A small network was shown many inputs. Here are its activations along a few directions, one row for each input.
In each table, some parts of the input vary, and every possible input appears once, in random order.
Descriptions start from the smaller parts, as in this example, which fits no table here: one of 3 separate values, together with either a single point or one of 11 places around a ring or (one of 6 places along a line, together with one of 8 places around a ring).
Shared parts are said once, and a part with two or three values counts as separate values.
In the rows, 128 means zero.

Other details of the inputs vary at random and push rows far along three fixed directions, the same in every table; ignore that.

A family of inputs:
r1: [106 110 125  95 150 158 136 145 153 114 113 142 129]
r2: [128 175 156 168 150  99 106  88  95  70 148 177  71]
r3: [121 118 116 162  43 177  61 149  72 171 206  86 157]
r4: [102 103 122  93 141 133 140 128 164 121 133 132 109]
r5: [130  97  94 158  53 181  31 124  62 164 137 110 161]
r6: [194 141 182 122  97  51 154 109 172 180 116 130 222]
r7: [110 126 126 108 127 123 159 166 141 126  98 101 110]
r8: [130 178 156 168 150 102 106  92  93  67 144 177  75]
r9: [191 146 156 109 122  44 138 103 147 159 102 102 245]
r10: [128 177 145 183 177 115 106  89  68  76 115 162  98]
r11: [109 208 155 171 143  85 114 111  94 100 142 180  76]
r12: [102  93  94 144  98 155  73 130  85 149 140 108 134]
r13: [224 126 160 118 119  88 138 102 173 139 114 144 242]
r14: [107 115 107 107 145 143 144 104 149 127 101 106 115]
r15: [144 174 150 178 164 123 129 101  65  75 138 177  89]
r16: [121 110 112 101 132 148 166 112 149 129 128 122 102]
r17: [115 132 127  85 147 135 135 154 150 132 118 111 108]
r18: [117 118 119  88 132 147 142 129 154 109 113 125 111]
r19: [144  85 117 163  34 183  43 148  70 158 144 120 146]
r20: [133 116 106 108 143 158 147 142 155 112 107 126 117]
r21: [121 204 131 188 142  74 126 130  89  84 135 166  82]
r22: [102 142 104 101 120 123 177 147 137 139 115 114 114]
r23: [118 107 109 116 154 157 146 152 157 117 113 138 129]
r24: [120 119 137 108 146 136 150 162 145 139 107 102 103]
r25: [ 98 135  98 124  54 133  80 158  98 148 143 115 118]
r26: [113 103 112 104 147 146 167 135 137 126 130 126 120]
r27: [ 85 142 128 118 158 153 148 131 153 131 131  77 137]
r28: [220 170 202 190 142  24 122  59  91 110 171 190 205]
r29: [ 93 115  78 123  71 168 102 173  77 153 144  95  97]
r30: [ 99 130 150 123 140 155 160 155 161 125 137  87 122]
r31: [121 118 122  87 139 158 138 135 150 108 106 130 117]
r32: [123 104 129 111 130 148 157 137 149 117 102 115 106]
r33: [212 129 176  97 115  88 128  95 168 136 113 148 242]
r34: [130 164 141 192 166  94 114 110  97  74 155 179  82]
r35: [206 104 188 124 125  81 143 114 162 147 113 144 245]
r36: [117 104 104 113 148 139 150 147 158 117 124 126 118]
r37: [ 94 101 109 110 157 132 143 111 150 134 116 112 119]
r38: [102 143 112 105 126 134 174 135 147 159 122 125 107]
r39: [123  85 105 142  39 154  30 138  83 158 181 124 141]
r40: [199 115 173  98 121  62 132 101 168 140 135 141 239]
r41: [113 100 105 114 145 133 149 135 168 124 133 128 108]
r42: [119 200 152 164 150  80 109 130  77  73 134 162  85]
r43: [ 95 104 109 111 157 136 143 115 148 131 111 112 122]
r44: [214 108 183 118 104  64 147  86 174 149 122 128 217]
r45: [101 205 135 185 154  73 119 106  71  94 118 150  93]
r46: [114 126 139 112 140 141 152 149 157 158 112 116  98]
r47: [137  81 100 152  53 174  53 147  55 166 175 125 155]
r48: [101 105 111 108 167 150 140 129 136 127 100 116 135]
r49: [109 116 106 106 148 146 145 112 141 123  96 105 121]
r50: [135 198 148 189 168  98 112 119  98 108 149 172  72]
r51: [126 130 111 106 151 135 145 161 155 135 118 107 107]
r52: [127 114 104 110 132 144 150 128 167 116 118 122 104]
r53: [143  75 128 167  42 134  49 133  82 167 174 122 149]
r54: [219 122 164 106 112  76 159  85 153 148 130 132 233]
r55: [109  92 132 116 139 137 155 140 156 124 117 122 108]
r56: [181 153 159 117 115  49 142  84 164 186 110 120 236]
r57: [136 116  83 155  32 138  44 172  72 163 161  99 143]
r58: [131  72 114 163  41 157  46 154  69 162 165 114 143]
r59: [125 111 104 110 133 140 150 123 169 120 123 122 100]
r60: [108 140 129  90 142 140 137 141 163 150 123 125 102]
r61: [121 105 107 112 155 150 146 153 154 116 117 132 124]
r62: [ 93 144 140 101 141 154 145 147 167 118 148  97 126]
r63: [109 107 124  91 151 151 137 146 149 113 117 136 125]
r64: [109  99 114 105 144 140 165 123 148 133 139 128 110]
r65: [129 115 102 109 136 146 151 136 159 113 114 121 110]
r66: [115 198 151 186 180  97 105  96  80 118 131 157  83]
r67: [116 135 121 102 146 147 163 136 147 163 128 121 104]
r68: [106 112 107 107 145 140 144 100 151 130 105 107 111]
r69: [ 98 107 112 113 166 157 139 128 139 128  96 123 140]
r70: [140 127 120 174  48 153  48 152  95 160 201  92 170]
r71: [115  94 134 113 149 151 152 154 144 120 106 126 120]
r72: [129 166 153 186 175 122 128 111  68  80 145 190 101]
r73: [100 133 122 112 115 117 166 159 148 134  98 109 108]
r74: [126 116 116 104 141 172 163 129 138 122 108 133 123]
r75: [127 101  98 136  70 167  95 122  91 147 157 118 111]
r76: [121 205 139 192 147  85 123 118  98 104 143 176  76]
r77: [136 164 166 190 148 103 121 100  88  74 133 168  70]
r78: [122 128 119  97 151 142 161 150 134 144 124 107 109]
r79: [107 130 114 103 164 134 138 138 137 145 101  92 118]
r80: [127 105 132 110 137 159 153 143 145 116  95 121 112]
Description of these inputs: one of 5 separate values, together with either a single point or one of 5 places around a ring or (one of 2 separate values, together with one of 5 places along a line).
- Changing only the choice among 5 separate values turns r53 into r64. The same change can be made to r73. Which row results? => r22
- Changing only the choice among 5 separate values turns r50 into r60. The same change can be made to r61. Which row results? => r63
- Changing only the choice among 5 separate values turns r31 into r10. The same change can be made to r8. Which row results? => r14
- A walk changes only the place on the line of 5. It starts at r41 and steps to r34. List the rest of the walk in order. => r36, r61, r23
- Which other rows does r36 become when the choice among 2 separate values takes its other values? List them by row number. => r65
- Which other rows does r60 become when the place on the ring of 5 takes its other values? List them by row number. => r11, r17, r25, r42
- A walk changes only the place on the ring of 5. It starts at r56 and steps to r66. List the rest of the walk in order. => r79, r9, r45
- Which other rows does r16 become when the place on the line of 5 takes its other values? List them by row number. => r15, r54, r74, r75

A family of inputs:
r81: [129 147 122 160 123 150  90 128  86 112 152 151 109]
r82: [151 162 156 141 162  73 148 106 117 123 112 151 155]
r83: [185 106 168 132 111 102 101 113 143 162 145 108 244]
r84: [ 97 131 111  91 160 131 165 127 167 117 107 111 102]
r85: [119  79  79 113  50 160  82 140 112 187 150  82 152]
r86: [112 129 129  99 155 139 170 157 168 124 106 115  97]
r87: [146 165 159 133 160  71 135  93 133 117 123 154 149]
r88: [157 168 171 146 148  82 148 120 136 107 123 151 150]
r89: [ 87 129 107 142 111 166 120 162 107 126 130 122  76]
r90: [164  98 120 140  49 155  54 118  92 171 149 111 182]
r91: [126 143 133 168 110 128  98 130  94 129 159 140  88]
r92: [ 95 127 110  98 163 133 167 126 164 137 100 121 103]
r93: [104 133 114 103 156 139 176 146 161 121 100 112 108]
r94: [134  87 103  77  95 138 134 147 166 191 101  89 186]
r95: [100 131 109  98 161 132 165 127 170 121 105 110 102]
r96: [155 169 157 138 159  73 139 108 128 103 116 141 152]
r97: [125 143 132 154 119 149  88 112  79 108 138 143 104]
r98: [118 148 121 166 112 128 103 135  75 118 145 133 107]
r99: [127 123 129 166 114 139  85 113  86 107 131 148  99]
r100: [135  84 103  76  86 140 147 135 172 181 128  83 181]
r101: [129 146 135 169 111 130  98 145  86 126 147 137  94]
r102: [187 122 163 115  75  83 112 111 151 164 150 124 223]
r103: [117 149 120 169 111 128  98 121  90 122 153 136 100]
r104: [117 147 115 168 116 123  93 116  88 124 147 132  98]
r105: [103 133 110 100 162 134 166 142 163 118  94 108 107]
r106: [113 122 120  99 164 160 172 121 158 119  93 120 106]
r107: [132  69 122  90 114 162 132 145 171 177 124  76 199]
r108: [145  86 122  69  85 142 135 162 176 176 121  86 175]
r109: [ 93 124 110  94 163 131 172 125 156 137 104 121 105]
r110: [108 127 128  98 154 138 170 142 176 127 117 118  91]
r111: [ 76 113 117 139 143 181 100 151 104 114 142 109  95]
r112: [114 111 112  97 163 149 166 143 171 107 113 135 108]
r113: [ 84 134 101 130 116 162 111 157 104 115 130 115  80]
r114: [ 80 130  95 134 124 158 103 153 102 133 116 121  81]
r115: [157 163 169 146 148  80 159 117 125 111 126 151 151]
r116: [159 167 153 149 160  74 146 106 128 112 113 141 151]
r117: [ 95 133 116  88 163 132 161 143 156 125  91 119 110]
r118: [ 95 109 131 109 183 156 171 138 153 119 115 106 124]
r119: [111  99 120  99 159 148 174 120 154 113  93 125 103]
r120: [ 92 103 106 129 118 172 103 132 104 108 119 129  74]
r121: [144  78 116  75  85 140 147 145 176 187 134  87 169]
r122: [148  74 110  73  94 163 143 125 160 176 110  90 185]
r123: [128 121 128 169 114 140  91 111  82 112 130 148  99]
r124: [161 162 174 135 151  77 143 107 142 111 140 151 136]
r125: [ 99 107  93 138 124 174 112 151 111 114 141 138  78]
r126: [115 152 122 165 111 127  93 123  93 118 153 136 100]
r127: [167 101 111 141  53 155  61 132  93 174 165 120 186]
r128: [167 134 161 145 157  83 138 102 140  94 121 168 147]
r129: [ 99 125 123  99 149 138 184 136 165 125 118 121 101]
r130: [161  74 117 136  45 136  50 131  99 155 158 128 178]
r131: [168 132 159 149 157  84 143 100 136  98 121 168 146]
r132: [168 158 157 139 165  99 153 101 123 107 134 161 156]
r133: [ 97 104  92 134 123 172 117 149 103 114 145 138  80]
r134: [116 147 131 169 105 130 101 127  93 124 156 143  97]
r135: [115 149 133 166 104 130  95 129  96 120 156 143  97]
r136: [119 146 116 166 117 123  99 129  73 120 139 130 106]
r137: [166 129 159 145 157  82 148  99 129  97 125 168 148]
r138: [148 165 156 140 160  72 136  94 136 122 120 153 148]
r139: [152 169 161 136 152  76 144  98 138 104 134 147 148]
r140: [166 164 161 132 165  99 142 103 131  98 133 162 156]
r141: [191 124 164 116  77  85 113 125 144 160 138 122 228]
r142: [112 111 115  89 163 148 165 142 169 102 116 135 108]
r143: [119 154 124 167 112 129  93 138  86 115 142 134 106]
r144: [ 95 122 109 136 116 163 122 164 100 131 137 118  69]
- What do these inputs look like to the network? => one of 4 places along a line, together with either a single point or one of 5 places around a ring or (one of 2 separate values, together with one of 5 places along a line)
- Changing only the place on the line of 4 turns r105 into r96. The same change can be made to r128. Which row results? => r130
- Changing only the place on the line of 4 turns r121 into r91. The same change can be made to r100. Which row results? => r103
- A walk changes only the place on the ring of 5. It starts at r140 and steps to r142. List the rest of the walk in order. => r130, r120, r97
- A walk changes only the place on the line of 5. It starts at r114 and steps to r105. List the rest of the walk in order. => r143, r88, r86
- Which other rows does r85 become when the choice among 2 separate values takes its other values? List them by row number. => r136
- Which other rows does r116 become when the place on the line of 5 takes its other values? List them by row number. => r89, r93, r94, r101
